A small network was shown many inputs. Here are its activations along a few directions, one row for each input.
Each table varies a few parts of the input and shows all the possible inputs, shuffled.
Descriptions start from the smaller parts, as in this example, which fits no table here: one of 4 places along a line, together with either a single point or one of 9 places along a line or (one of 2 separate values, together with one of 5 places around a ring).
Shared parts are said once, and a part with two or three values counts as separate values.

Other details of the inputs shift rows strongly along two fixed directions, in all tables alike. That doesn't count.
To show where, the next rows are all for the same input, with only those details redrawn:
[-.34,-.51,-.29,-.29,-.09,.00,.01,.01,-.15,.18,-.43,-.15,.39,-.23]
[.30,.03,-.19,-.21,-.01,-.26,.07,.13,-.04,.33,-.10,-.16,.27,.25]
[.10,.24,.22,-.06,.09,.04,-.08,-.10,.26,-.05,.10,-.04,-.20,-.04]
[-.52,-.27,.14,-.12,.01,.30,-.15,-.23,.17,-.22,-.21,-.02,-.10,-.52]
[-.12,-.36,-.29,-.28,-.08,-.12,.04,.06,-.14,.27,-.34,-.16,.39,-.05]
[-.59,-.36,.09,-.14,-.01,.31,-.15,-.23,.13,-.21,-.28,-.04,-.04,-.56]

A family of inputs:
row 1: [.15,.26,.18,.02,.02,.10,-.16,-.13,.18,-.05,.24,-.01,-.21,-.06]
row 2: [.23,.03,-.08,.00,-.02,-.23,.07,.13,-.25,.38,-.01,-.28,.28,.28]
row 3: [-.07,.31,.24,.31,.16,-.03,-.12,.07,.07,-.07,.18,.06,-.21,.08]
row 4: [.23,.02,-.10,.11,-.15,-.25,.12,.19,-.17,.45,-.08,-.25,.20,.27]
row 5: [.14,.24,.15,.13,-.09,.08,-.11,-.06,.24,.04,.16,.01,-.28,-.06]
row 6: [.09,.23,.20,.06,-.03,.01,-.03,-.02,.35,.01,.03,-.02,-.26,-.06]
row 7: [.15,.24,.39,.12,.10,.11,.19,.05,-.11,-.43,.25,.08,-.35,.13]
row 8: [.25,.10,.21,.09,.02,.11,.07,-.05,-.02,-.46,.36,.20,-.31,.10]
row 9: [.27,.22,.31,.04,.00,.21,.16,-.20,.09,-.34,.24,.20,-.19,.12]
row 10: [.01,.29,.23,.38,.08,.02,-.09,.04,.13,-.01,.09,-.04,-.32,.07]
row 11: [-.61,-.52,-.40,-.09,-.03,-.02,-.02,.17,-.11,.03,-.46,.05,.40,-.30]
row 12: [.19,.02,-.36,-.05,-.01,-.30,-.03,.10,-.23,.30,.17,-.03,.26,.29]
row 13: [-.59,-.57,-.47,-.28,-.09,-.06,-.01,.07,-.23,.06,-.47,-.08,.50,-.27]
row 14: [.15,.28,.48,.13,.09,.23,.26,-.11,-.04,-.27,.25,.08,-.25,.17]
row 15: [.34,-.02,-.26,-.06,-.05,-.20,.01,.06,-.21,.39,.11,-.13,.26,.19]
row 16: [.26,.02,-.36,.08,-.07,-.23,-.01,.25,-.08,.36,-.09,-.02,.16,.30]
row 17: [.04,.18,.22,.24,-.04,.17,-.13,-.17,.23,-.01,.26,.04,-.40,-.21]
row 18: [-.74,-.48,-.12,.13,.03,.27,-.24,-.13,-.04,-.17,-.11,.22,-.04,-.51]
row 19: [-.73,-.35,-.04,.11,.01,.31,-.26,-.10,.08,-.28,-.14,.22,-.08,-.52]
row 20: [-.73,-.40,-.09,.09,-.03,.31,-.12,-.06,.19,-.22,-.43,.05,-.09,-.57]
row 21: [.10,.10,-.17,.01,.01,-.33,.04,.18,-.29,.28,.03,-.18,.28,.34]
row 22: [.08,.18,.04,.31,.06,.04,-.16,-.03,.15,.04,.21,.12,-.34,.01]
row 23: [.38,.00,-.11,-.22,-.02,-.15,.41,.06,-.22,.08,-.14,.08,.33,.38]
row 24: [.18,.20,.25,-.05,.10,.04,.18,-.03,.05,-.51,.08,.21,-.26,.01]
row 25: [.30,.03,-.19,-.21,-.01,-.26,.07,.13,-.04,.33,-.10,-.16,.27,.25]
row 26: [.00,.28,.05,.04,.06,.00,-.19,-.07,.12,-.13,.26,.08,-.16,.01]
row 27: [.28,.16,.31,.11,.00,.24,.13,-.21,.06,-.31,.37,.19,-.21,.13]
row 28: [.41,-.10,-.23,-.15,-.09,-.24,.25,.19,-.33,-.08,.00,.09,.23,.36]
Changing only one part turns row 25 into row 2. The same change can be made to row 13. Which row results? -> row 21
What do these inputs look like to the network? -> one of 4 places along a line, together with either one of 2 separate values or one of 5 places around a ring

A family of inputs:
row 29: [.66,.10,-.50,-.33,-.05,-.57,.12,.28,-.14,.71,-.09,-.19,.55,.54]
row 30: [.59,.66,.05,.20,.13,-.23,-.14,.13,.33,.07,.42,.12,-.35,.38]
row 31: [-.47,-.04,.32,-.04,.08,.39,-.27,-.32,.33,-.37,.01,.04,-.29,-.54]
row 32: [-.49,-.27,-.03,.11,.05,.12,-.07,.03,-.04,-.21,-.18,.08,-.04,-.29]
row 33: [.59,.06,-.39,-.03,-.12,-.52,.30,.41,-.39,.74,-.14,-.26,.55,.70]
row 34: [-.33,-.66,.01,-.11,-.15,.35,.26,-.21,-.44,-.36,-.25,.10,.20,-.25]
row 35: [-.50,.01,.39,-.01,.07,.37,-.12,-.26,.38,-.38,-.16,.04,-.32,-.49]
row 36: [.37,.73,.64,.36,.18,.10,-.06,-.08,.33,-.17,.50,.00,-.66,.16]
row 37: [-.41,-.59,-.55,-.09,-.13,-.15,.05,.20,-.44,.16,-.39,-.02,.51,-.07]
row 38: [.55,.67,.06,.19,.17,-.23,-.15,.09,.26,.10,.49,.16,-.31,.39]
row 39: [.49,.68,.18,.25,.18,-.24,.03,.17,.22,-.01,.34,.11,-.28,.46]
row 40: [-.48,-.12,.27,.18,-.05,.42,-.27,-.30,.29,-.22,.02,.01,-.39,-.57]
row 41: [-.45,-.48,-.20,-.01,-.14,.15,-.10,-.11,-.13,.20,-.21,-.09,.19,-.36]
row 42: [.67,.13,-.42,-.30,-.06,-.60,.24,.33,-.27,.60,-.11,-.24,.55,.64]
row 43: [.65,.69,.65,-.06,.18,.19,.24,-.21,.31,-.63,.55,.23,-.57,.27]
row 44: [-.42,-.28,.07,.11,-.09,.23,-.05,-.12,-.14,-.07,-.11,-.08,-.03,-.34]
row 45: [-.38,-.27,.31,.02,.00,.45,.13,-.23,-.07,-.82,.08,.38,-.25,-.37]
row 46: [-.29,-.77,-.62,-.43,-.18,-.27,.21,.25,-.46,.46,-.74,-.28,.82,.00]
row 47: [.50,.42,.09,.16,.02,-.18,-.03,.06,.00,.28,.38,-.10,-.07,.40]
row 48: [-.33,-.24,-.04,-.18,-.05,.16,-.17,-.14,.23,-.05,-.26,-.05,.00,-.44]
row 49: [-.50,-.42,-.31,.01,-.04,.06,-.16,.03,-.17,-.03,-.16,.08,.19,-.23]
Changing only one part turns row 32 into row 36. The same change can be made to row 38. Which row results? -> row 41
What do these inputs look like to the network? -> one of 3 separate values, together with either a single point or one of 6 places along a line
Change only the choice among 3 separate values in row 48. List by row number the other rows that result. -> row 30, row 40
Start at row 35 and move only the place on the line of 6, one step at a time. The first step leads to row 46. Which rows follow, in order? -> row 42, row 31, row 29, row 48
